These are the activations of a small neural network, seen along a few directions. Each row is one input.
In each table, some parts of the input vary, and every possible input appears once, in random order.
Descriptions start from the smaller parts, as in this example, which fits no table here: one of 3 separate values, together with either a single point or one of 11 places along a line or (one of 5 places around a ring, together with one of 6 places along a line).
Shared parts are said once, and a part with two or three values counts as separate values.

Other details of the inputs shift rows strongly along two fixed directions, in all tables alike. That doesn't count.

Rows:
row 1: [  5  -2  45 -13 -35 -52  53   1 -59  53   7  60  45]
row 2: [ -2 -84 -14  -3  21  -7 -28 -54  42  40  -5  13 -33]
row 3: [ -4  90 -17  -9  14  34   9  84  17  -1 -19 -50 -27]
row 4: [  7  16   1  13  25  46 -18  -9  13 -76  25 -25   1]
row 5: [ 11  63  26 -14  -3  19 -11  57 -12 -23  41  -8  31]
row 6: [  6 -57 -11  22  26  33   8 -57  18 -50  22   8 -10]
row 7: [ 10  -8  -9  19  27  17 -22 -29  21 -33 -22 -16 -15]
row 8: [-16 -62   2  11 -17 -30  32 -76  -9  -3 -35  48  -8]
row 9: [  6 -45 -45  12  49  61 -18 -16  63  -6  17 -34 -58]
row 10: [  7  27 -16  22  30  33 -36  -9  20 -63 -12 -38  -9]
row 11: [ 27  -4 -19  16  38  72   2  16  29 -33  57 -28  -8]
row 12: [ 11 -34   0   6  12  26   6 -14  10 -15  40  15   5]
row 13: [ -3  16  34  -9 -59 -75  20  15 -88  31   0  33  66]
row 14: [ 30  34  30 -12   9   0 -20  52 -13  25  41   2  38]
row 15: [  0  63  -5 -17  -3  26  23  83   5  22  19 -24  -5]
row 16: [  -4  -96    4   12   -5  -44   24 -103   -7   40  -41   58  -20]
row 17: [ 11 -69  -2  21  32   6 -35 -79  14 -28  15   8   1]
row 18: [ -6  46  -3  11   7  31  -9   2   9 -72 -16 -28  -8]
row 19: [-33 -27   6 -16 -38 -51  38 -23 -10  44 -49  45 -12]
row 20: [ 23  61  35  -5  10  -2 -11  53 -28  -1  22  -8  42]
row 21: [ 18  -8  12  -1  17   7 -36  -1   3   3  38   1  23]
row 22: [-24  19  28 -29 -42 -81   1   9 -29  68 -54  38  16]
row 23: [-25  19 -45   5 -20  -1  -7  13  10 -28 -35 -51 -26]
row 24: [ 35 -16 -18  16  51  69 -17   6  33 -23  57 -28 -14]
row 25: [ 23  45  26  -2  10   6  18  43 -32   9  27   3  28]
row 26: [-18 -92 -42   7 -13 -17 -18 -61  24  16  -7  -6 -31]
row 27: [-13 -25 -16  -4   4  17  10  -2  29   6   7   3 -24]
row 28: [-10  34  33 -33 -28 -56 -11  44 -25  75  -7  26  27]
row 29: [-20  85  -4 -13  -8  20  -5  58  13 -37 -27 -38 -13]
row 30: [ -9 -12 -17  -2  14  -1 -19  -9  34   9 -39 -15 -34]
row 31: [  8  26  14  -7 -38 -30  -2  43 -51  22  31   1  50]
row 32: [ -7 -31   7   8 -21 -29  44 -46 -20  18 -31  38  -2]
row 33: [-23 -32  22 -26 -35 -51   5 -23 -10  51 -16  47   2]
row 34: [ -5  77  -2   6 -40 -23   9  46 -50 -30 -25 -28  30]
row 35: [-16 -17 -38   7  10  29  21 -13  37 -10 -28 -21 -50]
Description of these inputs: one of 5 places around a ring, together with either a single point or one of 6 places around a ring.
The inputs of row 24 and row 9 match in every part but the place on the ring of 5. If row 12 is changed in the same way as row 24 into row 9, which row does it become?
Answer: row 27
Start at row 4 and move only the place on the ring of 6, one step at a time. The first step leads to row 6. Which rows follow, in order?
Answer: row 1, row 25, row 20, row 17

Rows:
row 36: [-16 -85  -8   4 -22 -50 -11 -87 -10  21 -25  35  -3]
row 37: [  6  93  -1  -1   2  29  22  75 -12 -24  -4 -37   1]
row 38: [ 16  54  11  -8   5  12   3  67  -6  16  29 -11  17]
row 39: [  4 -69 -10  13  29   5 -23 -72  34 -12 -14  10 -20]
row 40: [ -4 -33 -51  32  39  65 -16 -42  54 -81 -13 -49 -55]
row 41: [-22 -74 -13   6  -2 -14  10 -75  23  -2 -33  25 -29]
row 42: [ 18  22  -4   2  24  37 -29  31  24 -19  31 -32   0]
row 43: [ -2  39  -7  -5   9  30 -27  39  16 -28  24 -39  -6]
row 44: [ 30  73  30   9  11  47  17  56 -35 -74  67 -12  57]
row 45: [-13 -19  15 -17 -35 -56   1  -7 -33  39  -6  30  25]
row 46: [ -7   8  -7   3 -15 -15 -17  -8 -12 -11  -9 -10   7]
row 47: [  4  32  31 -12 -34 -56  19  32 -57  57  -8  28  39]
row 48: [ 16 -10 -10   5  33  40 -36   1  32 -22  30 -29 -14]
row 49: [  2  96 -20   8  10  50   1  79  11 -67  -6 -62  -7]
row 50: [ 12 -45 -29  23  32  32 -40 -50  30 -38   7 -31 -22]
row 51: [ 0  4 -8 -1 -9  3 20 17 -9 15 10 -6  1]
row 52: [ -8 -67 -19  13  20  15  13 -71  30  -6 -18   9 -42]
row 53: [-17   7  21 -10 -45 -56  32  -3 -35  32 -42  37  15]
row 54: [  8 -67 -19  19  13  -1 -30 -69  16  -8  -4  -1 -11]
row 55: [ -8   9  23 -10 -34 -46  42  -2 -38  46 -31  37  10]
row 56: [ -8  49  11 -16 -26  -7  14  59 -10  12   7  -3  14]
row 57: [-15  63  30 -29 -34 -26  22  62 -26  30  -8  19  20]
row 58: [ 23  49  50   3  -7   8  24  28 -56 -40  54  20  64]
row 59: [-12  65  21 -17 -12 -18  -2  42 -17  -2 -16  -6  16]
row 60: [  2 -31 -10  -3   3  11  14 -11  15  16  14   6 -19]
row 61: [-13 -78 -16   5  -6 -21 -16 -66   8   6  -3  14  -9]
row 62: [ -6  35  25 -18 -45 -52  35  31 -55  56 -13  25  27]
row 63: [-11 -78 -23   6   5  10  -5 -56  34  -6   1   6 -33]
row 64: [ -5 -64 -22  17  14  11  13 -70  17  -9 -22   5 -41]
row 65: [ -2 -47 -57  27  32  62 -20 -28  54 -64  14 -48 -40]
row 66: [ 10   5   0  -1  11   8 -24  16   0  -1  19 -19  10]
row 67: [-18   3  34 -26 -36 -55   2  -3 -26  48 -14  48  21]
row 68: [-16  -9  23 -12 -29 -58   4 -26 -34  26 -34  32  10]
row 69: [ -4  74   9  -7 -10  -5  -7  49 -18 -23 -16 -22  13]
row 70: [-18 -77 -11   2  -3  -6   5 -66  28   7 -16  33 -27]
row 71: [ 3  5 -2 -6 -5 10 18 18  4 19 15 -1 -7]
row 72: [ -5 -23 -20   2   1  20  -3  -2  27 -16   8  -9 -19]
row 73: [ 10   1  -7   9   1  -5  -1   4 -14   6   3  -4  10]
row 74: [ -8 -25   1  -2  -4 -13  29 -29   3  19 -22  25 -14]
row 75: [  7  64  32 -11 -15 -32  23  52 -44  31 -14  11  28]
row 76: [  3 -80 -12   9   9 -13  -2 -54   5  25   8  18  -8]
row 77: [-12  21   3 -13 -12   4  10  27   8   1  -5   8  -3]
row 78: [ 13  64  18  -9 -16 -19 -13  55 -33  11   3 -13  37]
row 79: [ 14 -39 -26  27  40  38 -32 -53  38 -47  -7 -26 -30]
row 80: [  3  54  38 -16 -14 -33   3  38 -25  30 -14  16  32]
row 81: [  9  80 -14  -2  27  72   4  76  27 -39  25 -48 -16]
row 82: [ 20  77   6  -7  14  31  -1  91   0  -2  36 -31  17]
row 83: [ -1 -40 -59  33  29  59 -22 -40  50 -74   0 -51 -42]
row 84: [ -1  31 -39  19  16  54 -14  22  25 -65   3 -62 -22]
row 85: [ 15  36  72  -9 -40 -40  41  22 -85   9  39  63  86]
row 86: [-15 -36  -7  -3 -22 -23  11 -16  -7  15  -6  11  -1]
row 87: [ 16 -47 -49  32  49  65 -24 -28  49 -47  30 -44 -31]
row 88: [  9 -63 -13  11  37  31 -35 -60  46 -16   8   3 -27]
row 89: [  4 -52  19 -10 -10 -40  11 -26 -15  61   8  45   9]
row 90: [  5  76   0  -7 -18   4  19  67 -26   2   3 -23  15]
row 91: [ 12 -41 -23  24  41  37 -34 -54  36 -46  -6 -27 -32]
row 92: [  1   1  35 -17 -18 -44  20   8 -26  66  -3  53  24]
row 93: [ 7 23 10  1 13 -2 12 19 -2  8 -7  5  8]
row 94: [-23 -38  12  -5 -31 -50  27 -41  -9  30 -40  48   0]
row 95: [  5 -22  30 -21 -20 -47  -4  -2 -20  58   8  39  26]
row 96: [ 17   2 -21  14  58  75 -46  -1  54 -56  25 -47 -29]
row 97: [-10 -87  -6  -1 -16 -32  21 -64  -8  46  -6  35 -12]
row 98: [ -8  60   7 -12 -33 -15  17  69 -26   9   3 -11  26]
row 99: [  4 -79  -7   7   5 -16 -20 -60  10  19   6  16  -1]
row 100: [ -9  -8  25 -20 -25 -33  34  -5 -19  58  -9  48   4]
row 101: [-22 -83   4   1 -13 -48  -2 -94   5  21 -36  48 -11]
row 102: [ -2  40 -29  14  39  61 -31  19  43 -78   1 -59 -25]
row 103: [  6 -41  -3   2  -1 -19   6 -14 -10  31  11  17   9]
row 104: [  0  37  43 -16 -24 -55  32  30 -42  59 -20  44  35]
row 105: [ -5 -77 -20   5  -4  -9  15 -53   7  24   2  17 -17]
row 106: [ -8  23  -5  -6  -6   0 -19  25  -6 -10  11 -24   8]
row 107: [  5  25  19  -6  10  -6 -13  11   0   4  -9  -2  11]
row 108: [-14  11  -5  -1  -7  -1  14   6  10 -14 -24   1  -8]
row 109: [  2  -7  25  -2 -17 -48  24 -12 -34  43 -24  39  18]
row 110: [  1 -91   3  -1  -8 -41 -13 -66  -5  41  -2  38   8]
row 111: [ -6 -30  -6  -3  -1  -2 -20 -22  16  -3  10   2  -9]
row 112: [ -9 -24   2   1  -5 -12  30 -32   3  19 -22  24 -15]
row 113: [ -4  22   9 -14   1  13  19  21   2  19   5   6 -11]
row 114: [  9  35 -38  20  21  59  -2  24  22 -49  12 -57 -22]
row 115: [ -1  36  44 -19 -22 -55  30  30 -43  59 -19  42  32]
row 116: [  0  -2  37 -20 -15 -42  17   6 -27  65  -1  51  20]
row 117: [-17 -45  20 -18 -22 -48  -4 -43 -10  39 -16  53   5]
row 118: [-11 -61 -20   6  27  25 -33 -64  42 -28   1  -1 -36]
row 119: [ -4  30 -27  15  -3  27  -3  21   8 -42  -5 -39  -8]
row 120: [ 12  84 -12  -4  18  62   3  88  17 -29  35 -58 -10]
row 121: [  1  -3  34 -20 -17 -43  19   9 -25  65  -1  54  23]
row 122: [ -4  77   9  -5 -11  -4  -6  47 -19 -22 -17 -22  13]
row 123: [ 10 -64 -13   9  38  30 -36 -56  45 -16  10   4 -25]
row 124: [  5  74 -15  -3  17  50 -29  73  22 -49  31 -60  -2]
row 125: [ 19   1 -41  32  39  59 -23  -2  32 -55  18 -53 -21]
row 126: [ -2  81  -3  -1  -7  11 -19  58 -17 -31   4 -46  14]
row 127: [ 16  79   2   6  17  26   6  67 -10 -24   2 -33  10]
row 128: [ 16  31  -7  10  28  31 -24  16  14 -40  -2 -35  -6]
The inputs of row 56 and row 63 match in every part but one. If row 98 is changed in the same way as row 56 into row 63, which row does it become?
Answer: row 86
The inputs of row 76 and row 103 match in every part but one. If row 107 is changed in the same way as row 76 into row 103, which row does it become?
Answer: row 39
The inputs of row 84 and row 83 match in every part but one. If row 41 is changed in the same way as row 84 into row 83, which row does it become?
Answer: row 108
Describe the family of inputs behind these rows.
Answer: one of 3 separate values, together with either a single point or (one of 5 places around a ring, together with one of 6 places around a ring)
Start at row 84 and move only the place on the ring of 5, one step at a time. The first step leads to row 126. Which rows follow, in order?
Answer: row 50, row 47, row 62
Start at row 60 and move only the place on the ring of 6, one step at a time. The first step leads to row 105. Which rows follow, in order?
Answer: row 90, row 37, row 74, row 81
Change only the choice among 3 separate values in row 43. List by row number the other rows that result.
Answer: row 111, row 124
Start at row 75 and move only the place on the ring of 5, one step at a time. The first step leads to row 91. Which rows follow, in order?
Answer: row 68, row 40, row 64

Rows:
row 129: [ -1 -75   3  -2   2 -21  -6 -55   9  37   2  35  -8]
row 130: [-13 -48 -30  10  13  13  -5 -49  35 -11 -22  -8 -42]
row 131: [  7  38  -5  -4  12  24 -11  47  12  -1  15 -27  -3]
row 132: [-16 -34 -36  14  12  18 -11 -43  35 -34 -30 -23 -41]
row 133: [  2  -6  31 -14 -25 -41  21  -1 -34  43   2  43  28]
row 134: [  9 -45 -18  23  28  34 -15 -49  19 -45  19 -11 -13]
row 135: [  6  40   0  10   3  20  -8  22 -10 -45  11 -25  16]
row 136: [  2 -42 -15   9  18  20  -4 -33  25 -10   6   0 -20]
row 137: [  1  75   3 -18  -3  11  -3  81   1  16   6 -27   4]
row 138: [ -3 101   8 -19 -14   8  13 100 -13  12  -1 -27   9]
row 139: [ 18 -11   4   5  20  20 -16   0   4 -11  37  -5  11]
row 140: [ -5  -7 -32  17  19  31 -14 -18  29 -47 -16 -35 -27]
row 141: [ -7 -43   8   4 -18 -36   5 -52 -15   8 -20  31   7]
row 142: [  3  20 -15   9  19  34  -8  12  18 -34   3 -28 -14]
row 143: [  6  -1  36 -13 -26 -42  20   5 -42  39  15  44  40]
row 144: [-12 -23   8  -6 -23 -39  15 -23 -15  35 -25  30   2]
row 145: [  0  60 -15   9  12  36 -11  40  12 -53  -3 -45  -6]
row 146: [ -2 -14  26  -8 -25 -43  17 -16 -33  33  -9  38  22]
row 147: [ -7  22  30 -23 -36 -52  28  31 -37  61 -14  36  25]
row 148: [12 -8  9 -2 11  5 -9  1  2  8 23  3 11]
Describe the family of inputs behind these rows.
Answer: one of 4 places along a line, together with one of 5 places along a line
The inputs of row 130 and row 146 match in every part but the place on the line of 5. If row 138 is changed in the same way as row 130 into row 146, which row does it become?
Answer: row 133
Start at row 132 and move only the place on the line of 5, one step at a time. The first step leads to row 140. Which rows follow, in order?
Answer: row 145, row 141, row 135
